These are the activations of a small neural network, seen along a few directions. Each row is one input.
Each table varies a few parts of the input and shows all the possible inputs, shuffled.
A made-up example of a description, with smaller parts first: ring(5) and (point or (values(2) and line(4)) or line(11)).
Shared parts are said once, and a part with two or three values counts as separate values.
(in the rows, 128 means zero)

Other details of the inputs shift rows strongly along two fixed directions, in all tables alike. That doesn't count.

Table:
r1: [201 138  46 116 113 128 101 116  59 146 108 116  66]
r2: [ 90 135 160 127 145 121 144 126 181 136 158 142 162]
r3: [128 116  49 118 130 119 171  91 185 144 135 149  78]
r4: [153 126 163 156 110 139 103 169  64  99 101 109 132]
r5: [130 116  71  91 146 123 143  92 160 135 132 143  97]
r6: [ 81 126 184  91 153 131 116 125 155 122 148 130 185]
r7: [ 90 125 182  99 170 129 118 143 157  90 151 143 168]
r8: [142 125 169 162  91 141 105 145  62 131  94  96 147]
r9: [ 88 140 154 119 144 122 140 134 178 136 164 141 161]
r10: [140 131  76 103 154 115 138  91 161 141 141 151  96]
r11: [142 134 151 107 112 143  76 147  55 127 115  95 153]
r12: [ 90 134 188  99 161 125 114 129 155 125 155 136 184]
r13: [190 123  41 107 105 136 103 114  59 138  99 107  68]
r14: [ 76 128 184 120 134 132 132 139 163 125 150 127 180]
r15: [ 90 128 205 155 141 123 143 126 165 127 132 137 180]
r16: [154 144 172 119 114 142  60 165  32 123 117  91 163]
r17: [ 78 131 151 111 136 128 141 131 178 134 158 135 162]
r18: [131 108  62 133 131 116 179  77 188 144 120 154  79]
r19: [130 105  69 144 130 115 183  74 189 145 113 154  79]
r20: [141 134 176 146  87 148  83 169  38 124 105  83 160]
r21: [200 133  61 161  94 126 124 117  69 147  93 117  64]
r22: [146 134 151 140 111 142  96 182  63  99 119 105 132]
r23: [150 133 176 151 105 145  85 190  41  92 106  96 144]
r24: [139 131  53 128 138 111 168  92 185 151 143 156  77]
r25: [133 137  71 123 134 117 152 115 166 144 149 148  92]
r26: [145 130 183 154  86 147  88 163  38 123  97  85 160]
r27: [ 91 117 199 151 149 125 145 143 167  95 126 144 162]
r28: [129 112  55 125 131 117 175  82 187 145 127 151  79]
r29: [ 96 122 154  96 172 125 132 128 171 100 152 150 148]
r30: [181 130  38 126  87 138 118 137  66 142 108 105  65]
r31: [142 122  73 154 138 108 180  76 190 151 119 161  78]
r32: [200 139  72 156  89 132 106 138  45 142  96 104  74]
r33: [ 83 131 175 118 151 130 132 166 162  95 159 139 162]
r34: [ 93 128 174 143 146 118 153 112 184 135 142 146 163]
r35: [ 87 134 194 137 143 124 133 135 164 127 148 135 181]
Each input here is: ring(5) and (values(2) or line(5)).
Changing only the ring(5) part turns r11 into r7. The same change can be made to r8. Which row results?
Answer: r27

Table:
r36: [143 120 167 155 113 140 109 158  79  96 103 110 136]
r37: [142 130 155 114 127 140  87 158  67 106 116 110 139]
r38: [125 139 171 108 114 142  78 144  71 136 125  96 173]
r39: [ 95 131 123 101 156 119 147 120 193 128 163 149 142]
r40: [128 130 185 148 100 138 102 142  76 143 111  96 173]
r41: [166 125 124 157 105 134 113 141  69 122  91 112 109]
r42: [ 73 126 204 140 146 124 147 132 180 119 146 142 181]
r43: [161 141  91 121 104 138 100 166  64 127 125 107 105]
r44: [135 130  99 148 116 121 154 116 153 143 129 137 101]
r45: [139 128  87 107 142 120 130 103 139 137 131 136 106]
r46: [141 116  87 105 145 125 137 113 140 117 127 141  94]
r47: [126 130  84 105 145 120 142  95 167 143 148 149 107]
r48: [164 127   4 150 109 114 178  90 164 162 123 147  37]
r49: [ 51 119 212 132 171 117 168 114 230 114 153 161 189]
Changing only one part turns r41 into r37. The same change can be made to r44. Which row results?
Answer: r39
Describe the family of inputs behind these rows.
Answer: values(2) and (point or line(6))
Change only the values(2) part in r48. List by row number the other rows that result.
Answer: r43

Table:
r50: [179 122  48 115 126 126 129 103 102 135 109 132  66]
r51: [121 125  77 108 145 117 156  97 185 139 148 152 101]
r52: [ 91 126 158 108 155 125 135 130 168 112 154 142 153]
r53: [134 124  89 112 139 123 139 121 150 125 136 140 101]
r54: [139 128  86 142 119 122 153 103 147 154 126 136  98]
r55: [116 139 172 120 121 140  97 158  93 122 135 106 167]
r56: [139 135 158 122 117 139  88 155  68 123 120 102 154]
r57: [ 97 131 161 139 128 125 144 132 160 135 142 132 155]
r58: [ 95 124 163 135 139 123 148 122 170 130 139 139 157]
r59: [141 123 149 143 122 133 116 140  97 109 107 123 131]
r60: [142 131 162 151 109 137 103 162  70 110 113 106 139]
r61: [122 119  91 134 138 116 168  85 186 150 131 151 106]
r62: [120 126 184 140 118 136 108 141  97 119 111 110 161]
r63: [147 126 103 145 114 127 137 125 120 134 120 127 104]
r64: [ 96 125 158 138 148 126 149 140 174 107 141 146 140]
r65: [191 126  32 148 104 123 143 109 106 143 101 128  47]
r66: [100 127 166 107 152 124 122 118 152 126 140 135 162]
r67: [140 132 160 120 118 139  86 150  67 124 118 103 152]
r68: [122 125  89 112 144 122 147 124 163 120 140 147 102]
r69: [181 147  97 132  81 143  81 157  26 142 108  88 109]
r70: [ 91 131 158 109 150 123 132 124 169 127 153 140 163]
r71: [113 122 155 137 130 126 134 120 143 130 124 131 146]
Changing only one part turns r55 into r54. The same change can be made to r68. Which row results?
Answer: r64
Describe the family of inputs behind these rows.
Answer: values(2) and (point or line(4) or line(6))
Change only the values(2) part in r59. List by row number the other rows that result.
Answer: r50
